A small network was trained on invented records. Each row is its activation on one of them, seen along a few directions.
Here are examples, each followed by its value of one field, E.
Other fields move the rows too, some of them a lot.
(in the rows, 500 means zero)
Random noise pushes rows far along 19 fixed directions. That doesn't count. These rows show it; they differ only by the noise:
[591 535 600 766 580 703 389 316 957 441 658 511 673 498 633 374 447 525
 558 537 657 647 601 626 529 453 706 504 417 489 602 345]
[522 638 510 804 332 162 454 515 538 421 708 793 554 412 606 504 359 202
 443 199 565 643 318 540 599 472 547 301 552 510 640 193]
[805 660 179 391 682 600 263 377 522 562 372 459 599 686 268 271 737 558
 575 514 510 402 495 514 492 409 647 899 427 533 616 868]
[600 527 481 252 400 550 459 380 621 277 648 611 788 437 187 356 497  85
 591 587 696 781 646 504 606 409 463 569 453 407 368 297]
[558 253 612 241 393 697 455 521 535 731 570 728 620 417 181 363 181 450
 335 178 490 588 700 272 753 413 480 472 479 316 479 512]
[571 481 583 378 470 743 477 460 557 618 328 391 746 369 510 495 453 408
 499 685 455 437 620 287 627 258 386 334 664 439 659 495]
[660 388 622 391 599 679 447 432 610 689 510 573 606 589 240 385 560 545
 447 586 502 477 498 380 842 645 559 434 531 413 197 579]
[440 555 564 554 503 660 601 606 187 629 234 348 418 604 701 520 428 360
 405 619 299 394 359 425 523 342 227 211 468 618 498 772]
[696 517 522 274 444 611 603 508 147 542 309 518 330 359 581 509 580 125
 660 472 698 430 505 639 415 457 371 335 695 246 451 458]
[527 716 541 395 607 499 679 594 289 318 409 451 421 592 552 550 580 305
 704 490 381 485 517 324 608 466 188 199 671 567 458 600]
[637 552 417 597 636 509 396 456 601 822 282 624 531 618 259 403 526 601
 318 495 262 587 338 308 700 638 579 391 617 459 404 637]
[622 704 335 331 393 511 609 494 429 339 294 541 883 395 441 380 447 324
 406 254 466 475 592 607 379 121 451 462 308 667 486 399]
[414 511 412 295 534 527 853 657 528 471 379 451 410 431 654 614 321 674
 438 578 493 493 713 467 171 306 419 429 631 330 433 503]
[349 684 389 568 614 633 494 506 530 743 343 480 549 554 571 456 424 449
 360 540 402 508 447 410 419 572 513 442 569 525 310 341]
[625 311 451 672 529 317 457 578 391 598 595 480 249 453 531 544 369 598
 472 325 248 553 459 582 340 355 851 401 374 389 488 670]
[527 488 489 500 673 573 404 603 474 600 601 636 249 786 355 500 439 740
 437 314 469 492 429 531 523 703 587 548 276 488 335 862]
[425 166 499 372 365 586 615 537 437 449 482 585 411 532 398 621 471 640
 561 375 487 613 587 467 446 633 437 583 362 403 623 668]
[440 631 638 425 466 402 406 566 583 596 486 321 450 530 394 692 318 492
 324 586 726 452 479 608 437 540 414 389 511 488 354 401]
[530 638 574 402 561 635 439 542 642 746 378 365 608 462 487 526 398 498
 254 770 593 383 488 492 526 384 463 451 564 414 283 475]
[435 574 599 338 614 611 341 647 383 325 707 675 409 704 524 770 572 610
 742 435 376 467 525 244 683 647 496 214 335 462 563 809]
[581 488 347 365 388 174 750 492 627 112 709 812 623 665 278 425 492 581
 548 181 593 694 609 494 584 534 482 613 381 535 484 530]

[728 327 454 492 554 439 845 254 390 372 290 311 475 562 431 256 603 714
 801  88 513 369 778 636 417 564 599 430 695 675 550 397] -> e3
[572 601 600 431 709 466 607 658 714 317 607 446 458 435 472 641 535 841
 620 537 484 358 674 388 484 417 400 486 682 520 581 581] -> e3
[513 691 593 343 638 374 501 487 700 363 603 480 262 792 506 595 412 723
 530 661 699 611 620 489 524 634 452 364 565 333 471 728] -> e1
[395 544 440 590 505 529 155 279 474 755 563 290 652 548 613 515 526 502
 577 790 709 261 480 539 381 598 896 442 647 553 522 174] -> e1
[511 673 462 586 501 430 458 391 655 336 706 367 593 618 884 387 738 402
 563 567 541 417 502 533 751 471 592 845 280 531 450 573] -> e2
[807 421 845 641 376 530 452 610 748 444 418 560 497  75 459 785 545 526
 424 312 668 524 399 889 482 492 481 352 387 364 562 364] -> e4
[424 246 393 351 430 727 656 458 352 536 449 695 718 404 145 319 469 359
 630 421 481 603 635 339 442 595 435 496 712 541 444 248] -> e2
[625 735 445 232 478 227 603 387 708 510 548 453 607 552 539 456 457 512
 445 503 752 414 693 374 682 424 563 472 789 292 398 316] -> e9
[708 462 736 451 488 513 179 712 361 557 592 420 413 162 407 678 627 316
 414 479 219 444 350 566 730 369 556 553 210 380 322 733] -> e1
[432 374 384 462 436 501 570 578 668 541 300 759 617 339 337 631 444 662
 390 556 257 759 494 254 407 482 440 425 629 346 740 505] -> e7
[463 664 260 517 727 676 288 531 614 433 490 483 622 472 401 581 801 574
 692 667 425 461 429 478 300 584 608 783 451 594 547 489] -> e4
[527 578 419 487 442 472 456 462 607 676 565 790 574 551 540 389 320 566
 277 493 767 450 459 566 452 455 654 473 557 369 518 398] -> e8
[477 541 579 426 507 476 714 425 459 377 494 383 379 818 727 454 407 618
 529 749 739 430 577 609 448 417 421 278 529 512 470 702] -> e2
[606 483 674 453 441 373 574 596 526 585 442 292 188 301 669 739 527 595
 517 308 688 311 546 586 528 586 333 626 717 289 635 488] -> e9
[308 530 517 661 361 203 438 572 571 618 453 406 364 551 638 867 597 630
 231 718 578 476 162 702 412 826 558 569 320 484 305 434] -> e4
[334 510 353  76 432 608 483 371 633 451 589 628 821 796 403 465 514 657
 487 676 587 502 727 143 760 599 530 604 420 437 475 607] -> e5
[602 618 493 539 435 376 260 666 421 569 435 468 383 122 555 813 598 291
 502 525 499 462 307 644 309 432 547 500 560 307 648 381] -> e5
[409 511 401 482 502 308 550 437 534 454 326 526 596 628 358 575 509 615
 450 535  82 757 497 221 583 566 563 230 470 549 442 549] -> e6
[537 685 442 451 498 637 343 353 328 671 470 521 726 691 668 289 409 356
 452 505 501 327 517 448 626 357 726 190 439 577 459 531] -> e8
[485 644 434 260 426 273 339 423 526 558 549 133 486 476 708 601 391 431
 482 630 644 350 705 403 439 185 637 586 579 319 654 449] -> e7
[492 505 458 497 509 701 321 354 513 785 305 321 523 596 566 362 493 518
 350 448 355 497 525 456 599 532 586 705 330 504 497 659] -> e6
[637 506 593 617 545 296 699 316 538 507 550 477 188 970 590 210 419 614
 423 343 684 572 485 629 744 714 452 499 504 502 367 789] -> e6
[448 356 451 650 552 263 650 504 652 647 577 493 274 469 532 485 417 644
 513 417 347 615 566 243 550 644 559 573 880 322 567 388] -> e7
[520 156 698 537 379 554 352 453 356 565 639 488 520 517 378 498 491 466
 574 573 468 438 435 410 757 522 510 398 436 544 635 649] -> e3
[334 613 401 419 317 100 341 383 559 567 600 561 589 704 381 547 291 472
 283 470 527 664 497 355 609 609 686 371 445 465 483 364] -> e8
[424 240 564 487 460 366 667 525 392 533 526 336 238 569 330 629 495 515
 506 556 507 609 457 645 396 787 529 440 471 461 139 457] -> e5
[438 635 391 613 501 406 709 422 829 299 602 625 826 402 550 351 614 404
 564 528 455 633 562 292 696 487 375 675 732 596 544 175] -> e9

Here are new rows. What is E for each?
[478 656 502 485 506 538 490 695 678 323 604 856 713 334 326 522 481 484
 334 536 462 637 404 516 505 427 366 571 378 548 419 460] -> e1
[375 648 470 673 622 336 430 729 473 486 648 591 279 371 534 678 447 437
 474 584 238 657 356 442 315 555 574 409 541 434 385 428] -> e3
[467 514 387 406 464 337 497 520 550 453 492 613 379 416 456 636 438 595
 471 356 603 610 552 641 215 545 655 549 459 335 467 336] -> e6
[449 404 528 584 391 370 753 410 347 425 480 599 523 599 744 434 481 459
 516 480 444 519 475 480 587 493 530 170 513 536 459 422] -> e3
[317 548 498 352 464 596 252 464 755 537 664 676 849 363 422 704 484 542
 475 701 733 474 566 449 419 599 793 393 477 391 369  19] -> e7
[343 356 551 236 252 544 740 511 227 474 539 503 600 634 712 469 465 531
 485 388 709 156 601 399 702 497 261 554 451 581 529 562] -> e8
[449 456 220 469 489 517 649 292 336 296 548 692 581 739 602 316 753 433
 782 323 543 560 509 576 466 724 691 617 342 586 399 430] -> e9
[696 398 340 714 494 461 672 506 414 628 356 471 407 265 625 314 580 285
 466 571 236 619 409 531 424 314 552 642 698 373 541 538] -> e5
[630 299 591 567 618 525 394 464 573 441 577 183 189 410 167 338 540 198
 547 714 248 967 513 640 495 487 484 835 298 386 241 729] -> e3
